These are the activations of a small neural network, seen along a few directions. Each row is one input.
Each table varies a few parts of the input and shows all the possible inputs, shuffled.
Descriptions start from the smaller parts, as in this example, which fits no table here: one of 2 separate values, together with either a single point or one of 11 places around a ring or (one of 4 places along a line, together with one of 8 places around a ring).
Shared parts are said once, and a part with two or three values counts as separate values.
In the rows, 128 means zero.

A family of inputs:
R1: [165 142  94 129 143 146 109 126 198 185 105 189]
R2: [ 94 167 126 122 123 102 159 149 200 180 167 166]
R3: [ 92 135 149  94 147 103 162  87  48 126 149  92]
R4: [170 123 100 123 128 154 137  81  87 150 134  44]
R5: [ 69 131 172 117 101 125 103 150  92  29 162  62]
R6: [147 159  93 132 128 145 127 138 212 188 133 157]
R7: [ 82 145 135 159  92 112 154 188 188  80 137  99]
R8: [133 128  96 169  96 156 125 190 197  93 108  93]
R9: [124 122 138 117 173 107  96 131 173 154 124 237]
R10: [113 174 109 114 125  91 187  98 122 220 153 149]
R11: [107 165 127  99 147  70 182  96  98 203 155 187]
R12: [151  67 139 130 102 177  63 145  91  44 101  84]
R13: [163 134 130 106 172 106 137  77  93 187 119 222]
R14: [ 79  99 170 146 126  90 108 176 156  47 112 160]
R15: [196 157  95 126 146 132 142  77 122 229 105 172]
R16: [122 169 109 135 121 129 159 149 204 195 146 151]
R17: [115 104 164  93 158 116 144  74  35 104 134 120]
R18: [163  94 116 141  98 184  77 154 105  65 116  51]
R19: [138 180 101 132 123 111 183 106 130 244 139 135]
R20: [150 113 110 127 155 135  96 119 189 164  97 225]
R21: [109  89 151 143 135 114  84 179 159  61  84 169]
R22: [ 87  97 185 121 111 134  80 145  77  17 140  90]
R23: [194 109 113 117 142 156 126  76  69 150 111  75]
R24: [158  98 156  91 164 136 119  74  39 113 117 126]
R25: [ 67 135 166 142 112  81 136 188 169  62 136 132]
R26: [131  79 122 159 122 141  91 177 172  77  64 159]
R27: [186 132 110 121 157 126 139  70 110 205  99 209]
R28: [148 105  99 163 112 157 107 183 184  96  76 125]
R29: [124  85 169 116 120 154  57 150  79  31 119  97]
R30: [ 97 122 151 113 162  85 120 130 169 140 150 227]
R31: [ 83 155 147 108 146  75 147 146 183 162 171 203]
R32: [185  84 135 106 148 154 123  66  53 126 101 109]
R33: [101 139 122 114 127 121 169  86  72 143 151  55]
R34: [129 141 113 135 127 139 166  97  78 165 143  39]
R35: [106 149 120 178  93 140 158 202 192 103 125  87]
R36: [ 83 139 140 141  83 148 118 153 111  49 166  30]
R37: [146 115 104 150  83 184  90 157 121  60 145  21]
R38: [127 136 138 105 164  82 163  83  87 180 141 214]
R39: [111 136 123 159  82 171 121 164 117  69 157  17]
R40: [174 165  86 125 129 129 154  82 139 224 125 138]
Changing only one part turns R27 into R12. The same change can be made to R40. Which row results? -> R37
What do these inputs look like to the network? -> one of 5 places around a ring, together with one of 8 places around a ring
Change only the place on the ring of 8 in R16. List by row number the other rows that result. -> R1, R2, R6, R9, R20, R30, R31
A walk changes only the place on the ring of 5. It starts at R22 and steps to R14. List the rest of the walk in order. -> R30, R38, R17

A family of inputs:
R41: [166 141 139  93 148 122 127  66  57 142 107 154]
R42: [142 119 140  94 168 100 170  53  66 151 137 136]
R43: [174 118  95 137 154 154 118 122 124 183 111 149]
R44: [108 121 136 135 147  90  92 139 181 129 110 206]
R45: [ 79 149 131 165 100 118 158 173 111  73 129  58]
R46: [ 94 132 153 129 149  73 133 147 178 122 151 196]
R47: [129 119 101 145  84 167  89 132 144  76 153  39]
R48: [116 122 132 132 139 113  97 117 128 150 106 193]
R49: [164 110 126 132 109 190  56 149 117  62 133  85]
R50: [152 130 120 150 150 137 103 166 217 147 106 191]
R51: [148  97 119 170 108 151 121 178 123  67  78  98]
R52: [172 131 106 123 129 134 162  69 112 198 118  79]
R53: [159 148  96 132 117 135 145 131 135 204 138 100]
R54: [103  71 144 140 122 113 111 154 101  62  64 112]
R55: [101  88 180  92 129 153 103 127 103  45 169  93]
R56: [ 97 174 133 116 111 120 163 132 142 157 162 156]
R57: [103 130 148 126 140  98 137 122 127 146 149 182]
R58: [134 121 110 173  91 131 152 173 151  78  99  53]
R59: [ 95 104 181 142 107 109 155 163  96  47 121 108]
R60: [ 83 180 130 117 135  96 150 165 196 143 151 159]
R61: [122 101 158 100 121 151  44 144  88  61 125  91]
R62: [162 135 121 144 127 163 115 136 157 157 113 188]
R63: [107 160 108 121 133 111 160 123 102 188 162 114]
R64: [ 79 126 134 122  98 162 111 120 116  63 181  53]
R65: [124 125 137 110 154  96 152 109  88 156 158 162]
R66: [128 147 125 108 145 115 177  61  81 180 146  94]
R67: [136 119 119 114 153 111 112 103  90 158 112 173]
R68: [130 169 109 125  97 123 144 169 226 142 136 155]
R69: [190 110 101 123 167 157 137  64  98 172  89 126]
R70: [141 141 111 132 109 145 148 132 186 179 126 138]
Changing only one part turns R60 into R46. The same change can be made to R56. Which row results? -> R57
What do these inputs look like to the network? -> one of 5 places around a ring, together with either one of 2 separate values or one of 4 places along a line
A walk changes only the place on the ring of 5. It starts at R53 and steps to R43. List the rest of the walk in order. -> R67, R65, R63

A family of inputs:
R71: [139  98 127  97 169 138  85 116 158 124  88 224]
R72: [190 144 120 138 137 139 128  85 115 234  99 183]
R73: [113 121 161 125 144 154 137 102  13  99 168  34]
R74: [112 174 103 166 143  83 188  92 150 212 167  85]
R75: [ 78 144 125 132  42 134 153 217 218  87 169  67]
R76: [121 121 153 164 143 101 106 171 155  73  72 207]
R77: [145 125  95 158  85 167 104 238 236 100 136  75]
R78: [129  33 127 103 119 140 101 125  32  55 102  68]
R79: [ 79 124 165  77 173  98 100  98 136 123 147 204]
R80: [ 58 145 178 148 129  84 129 152 139  64 116 198]
R81: [172 147  71 123 136 152 197 104 173 207  95 123]
R82: [191 109 147 136 106 171  83  81  66  66 133  17]
R83: [137 178  93  98 138 102 153  86  74 220 172 178]
What do these inputs look like to the network? -> either one of 3 separate values or (one of 2 separate values, together with one of 5 places around a ring)
Which other rows belong to the same alternative as R73? List them by row number. -> R78, R82

A family of inputs:
R84: [142  84 148  83 164 129  92  81  67  90 127 159]
R85: [184 104  91 143 128 152 143 110 122 131  70  90]
R86: [ 65 144 141 147  56 139 123 190 116  65 153  53]
R87: [143 171  96 111 138 119 126 107 117 234 165 159]
R88: [174 127 108 116 144 115 128  88 119 198  89 218]
R89: [138 143  81 148 106 166 141 114 118 160 140  33]
R90: [ 77 119 137 153 143  83 146 174 202 122  94 185]
R91: [149 100 138 149 109 141  84 170 124  34 107 120]
R92: [ 79 139 160  83 131 108 133  87  74 111 184  83]
R93: [213 113  85 136 133 192 131 102 125 146 115  90]
R94: [123 180 132 125 155  75 197  98 118 216 131 185]
R95: [116  95 117 146 143 121  88 171 205 120  94 194]
R96: [171 130  86 140 115 193 121 112 119 153 120  46]
R97: [119  84 166  96 162 101 118  94  62  79 107 150]
R98: [121 150  90 148 103 140 180 121 112 166 136  31]
R99: [152  95 158  84 161 160  71  77  78  86 146 126]
R100: [198 132 113 109 146 144 113  86 129 208 123 203]
R101: [140 161 124 126 154  80 189  82 111 210 108 234]
R102: [ 96 144 141 150  69 157  90 165 131  59 164  57]
R103: [ 73 166 130 124 120 101 148 165 220 146 160 141]
R104: [125 136 143 143  78 181  67 163 135  43 142  69]
R105: [120  92 153 171 104 120  99 193 111  31  81 107]
R106: [ 68 152 147 138 139  87 166 168 214 130 129 164]
R107: [160 119 106 150 132 117 202 110 114 147  98  95]
R108: [139 106 136 159 104 187  59 184 115  37 117  90]
R109: [184 101 102 148 136 131 172 108 114 138  83 109]
R110: [138 121 142  72 144 162  76  74  84 108 178 111]
R111: [182 167 109  93 133 139 113  88 138 224 145 175]
R112: [ 84 130 174 155  84 113 146 185 117  56 132  77]
R113: [ 89  94 166  98 156  95 142 109  49  94 124 136]
R114: [119 192 104 109 140  90 169 111 108 235 155 165]
R115: [153 131 118 128 151  92 159  91 113 193  77 223]
R116: [106 103 138 153 148  89 124 160 212 110  81 196]
R117: [140 140 115 120 129 158  88 155 233 148 176 178]
R118: [124 132 109 158 121 126 202 129 105 157 115  52]
R119: [ 78 120 181  97 150  94 155  98  64 102 162 108]
R120: [141 111 124 132 144 151  84 158 218 124 128 180]
R121: [ 85 146 107 133 119 134 100 173 214 148 167 138]
R122: [110 132 141  89 138 134 100  80  77 121 203  93]
R123: [104 116 164 156  90 100 135 186 117  40  92  99]
Changing only one part turns R115 into R87. The same change can be made to R116. Which row results? -> R121
Changing only one part turns R88 into R101. The same change can be made to R84. Which row results? -> R113
What do these inputs look like to the network? -> one of 5 separate values, together with one of 8 places around a ring
Change only the choice among 5 separate values in R110. List by row number the other rows that result. -> R96, R104, R111, R117
